Look-ups in named tables: a row name and a column name give one cell, copied from the table.

Sorekun
         Revaza    Duz   Tefe  Masoz   Nuno   Zepi  Gugide   Radu    Dos
Vofiga     0.29  -2.05  -0.82  -4.73  -2.95  -2.13   -2.06  -0.61   4.19
Tok        4.63   0.88   4.89  -0.50  -3.14   2.75    2.03  -4.13  -1.70
Detirip   -3.61   5.18  -2.27   0.14  -0.18   2.41   -8.35  -6.48  -3.21
Zogotom   -5.31  -4.32  -0.78  -1.11   1.62  -1.07   -2.31   1.85  -0.61
Koba      -5.57  -0.77   1.27   2.97   1.77   1.54    0.30   0.38  -2.78
Soteguz   -4.49   1.26   5.53  -2.36   0.22  -2.75   -3.19   0.15  -1.93
Lov        3.61  -1.20  -6.30   0.38  -4.02  -2.32    2.72   0.85  -5.79
Zono      -5.08  -2.10  -4.34  -2.89  -2.27  -3.55    1.28  -4.75  -1.14
Vinifi    -2.84  -4.98  -3.36   3.77   1.69  -2.75   -2.24  -0.95   0.67
Sedape    -0.85   2.12  -1.71  -6.98   3.04   2.32   -1.74  -3.27  -4.81
Vilo      -3.94   2.06  -2.67  -1.51  -3.94  -0.93   -5.34   4.54  -0.74
Dibibuf   -0.30  -1.39   0.36  -0.27  -4.65  -0.95   -3.75   0.47   2.15
Nofefa     2.37   1.63  -4.00   0.70   1.75   0.83   -2.48   2.41   0.56

Koba, Zepi -> 1.54
Dibibuf, Nuno -> -4.65
Detirip, Radu -> -6.48
Zono, Masoz -> -2.89
Tok, Zepi -> 2.75
Sedape, Radu -> -3.27
Sedape, Duz -> 2.12
Soteguz, Masoz -> -2.36
Vofiga, Revaza -> 0.29
Detirip, Dos -> -3.21
Zogotom, Tefe -> -0.78
Tok, Gugide -> 2.03

Lut =
,Naketu,Fafod,Raz,Malero,Toligut
Fal,-3.69,-4.96,1.11,-3.62,-0.44
Bisul,0.34,-6.35,-3.67,-0.54,-2.33
Kapibet,2.35,-3.27,3.59,0.74,-4.16
Zez,-3.65,-4.45,2.33,-3.72,-0.52
Kapovav,-2.53,-6.18,-2.09,-2.70,-0.82
Mivod,-0.62,-2.82,6.05,-1.92,-2.46
Kop,-3.17,-5.81,-0.92,-3.15,-0.54
Zag,-2.33,-3.26,5.17,-3.12,-1.37
Ror,2.27,-5.39,-2.20,1.02,-3.60
Nodovu,-3.05,-3.65,4.25,-3.52,-0.92
Sal,-0.84,-6.51,-3.44,-1.45,-1.64

Kapibet, Toligut: -4.16
Fal, Fafod: -4.96
Bisul, Malero: -0.54
Kapibet, Malero: 0.74
Kapibet, Raz: 3.59
Kop, Toligut: -0.54
Fal, Naketu: -3.69
Zag, Toligut: -1.37
Nodovu, Toligut: -0.92
Zez, Raz: 2.33
Mivod, Naketu: -0.62
Zez, Naketu: -3.65
Kapovav, Toligut: -0.82
Ror, Naketu: 2.27

Table Les
fields: Mip, Pidazu, Zenu, Tubu, Vorap, Vep
Gemutaz: [14.529, 69.147, -57.553, -4.608, 13.304, 11.511]
Zemalam: [57.240, 8.441, -33.557, -30.574, 28.915, -13.051]
Mebozu: [8.312, 79.955, -54.656, -4.203, 12.925, 17.583]

Mip of Gemutaz = 14.529
Tubu of Zemalam = -30.574
Vorap of Zemalam = 28.915
Pidazu of Mebozu = 79.955
Tubu of Gemutaz = -4.608
Zenu of Mebozu = -54.656
Mip of Mebozu = 8.312
Vep of Mebozu = 17.583
Vorap of Mebozu = 12.925
Vorap of Gemutaz = 13.304
Vep of Gemutaz = 11.511
Zenu of Zemalam = -33.557
Tubu of Mebozu = -4.203
Row with the largest Zenu: Zemalam

Fadog =
cols = Gabamod, Matinoz, Fosig, Puloto, Kepum, Lalukep, Mitu, Begugit
Fav: [173, 123, 78, 243, 75, 85, 31, 62]
Domeve: [76, 129, 125, 170, 154, 168, 129, 173]
Rekega: [102, 55, 134, 156, 107, 109, 193, 167]
Guralab: [138, 206, 176, 129, 164, 147, 134, 143]
Tak: [213, 102, 175, 75, 136, 134, 145, 109]
Kezefi: [71, 154, 137, 150, 171, 156, 160, 179]
Rimadop: [96, 201, 86, 185, 99, 102, 89, 93]
Rolun: [125, 157, 224, 93, 184, 134, 177, 184]
Kub: [155, 151, 58, 75, 168, 109, 176, 175]
Gofurit: [221, 64, 92, 170, 33, 12, 93, 40]

Guralab, Fosig: 176
Gofurit, Kepum: 33
Kezefi, Begugit: 179
Rolun, Matinoz: 157
Tak, Kepum: 136
Guralab, Begugit: 143
Kezefi, Fosig: 137
Rekega, Gabamod: 102
Rekega, Lalukep: 109
Rimadop, Lalukep: 102
Rimadop, Begugit: 93
Kezefi, Matinoz: 154
Guralab, Kepum: 164
Rimadop, Fosig: 86

Table Setesur
cols = Nevelak, Subof, Dezup, Lekeka, Tafadak, Mobele, Kova
Futoku: [0.67, 0.74, 0.68, 0.59, 0.64, 0.28, 0.59]
Leva: [0.46, 0.68, 0.30, 0.46, 0.48, 0.43, 0.69]
Ton: [0.58, 0.33, 0.36, 0.72, 0.58, 0.02, 0.34]
Vela: [0.34, 0.57, 0.37, 0.74, 0.24, 0.39, 0.62]
Sodesam: [0.72, 0.84, 0.39, 0.53, 0.37, 0.55, 0.46]
Met: [0.01, 0.75, 0.54, 0.54, 0.24, 0.37, 0.24]
Nagadu: [0.42, 0.21, 0.22, 0.26, 0.67, 0.35, 0.63]
Debep: [0.53, 0.25, 0.42, 0.33, 0.51, 0.54, 0.64]
Dag: [0.73, 0.68, 0.53, 0.24, 0.76, 0.77, 0.25]
Vomo: [0.33, 0.51, 0.78, 0.32, 0.78, 0.37, 0.70]
Bonunug: [0.80, 0.33, 0.56, 0.43, 0.39, 0.44, 0.78]

Futoku, Subof => 0.74
Futoku, Dezup => 0.68
Dag, Lekeka => 0.24
Vomo, Mobele => 0.37
Vomo, Kova => 0.70
Vomo, Dezup => 0.78
Vomo, Lekeka => 0.32
Nagadu, Lekeka => 0.26
Bonunug, Dezup => 0.56
Dag, Kova => 0.25
Debep, Nevelak => 0.53
Leva, Dezup => 0.30
Sodesam, Kova => 0.46
Futoku, Nevelak => 0.67

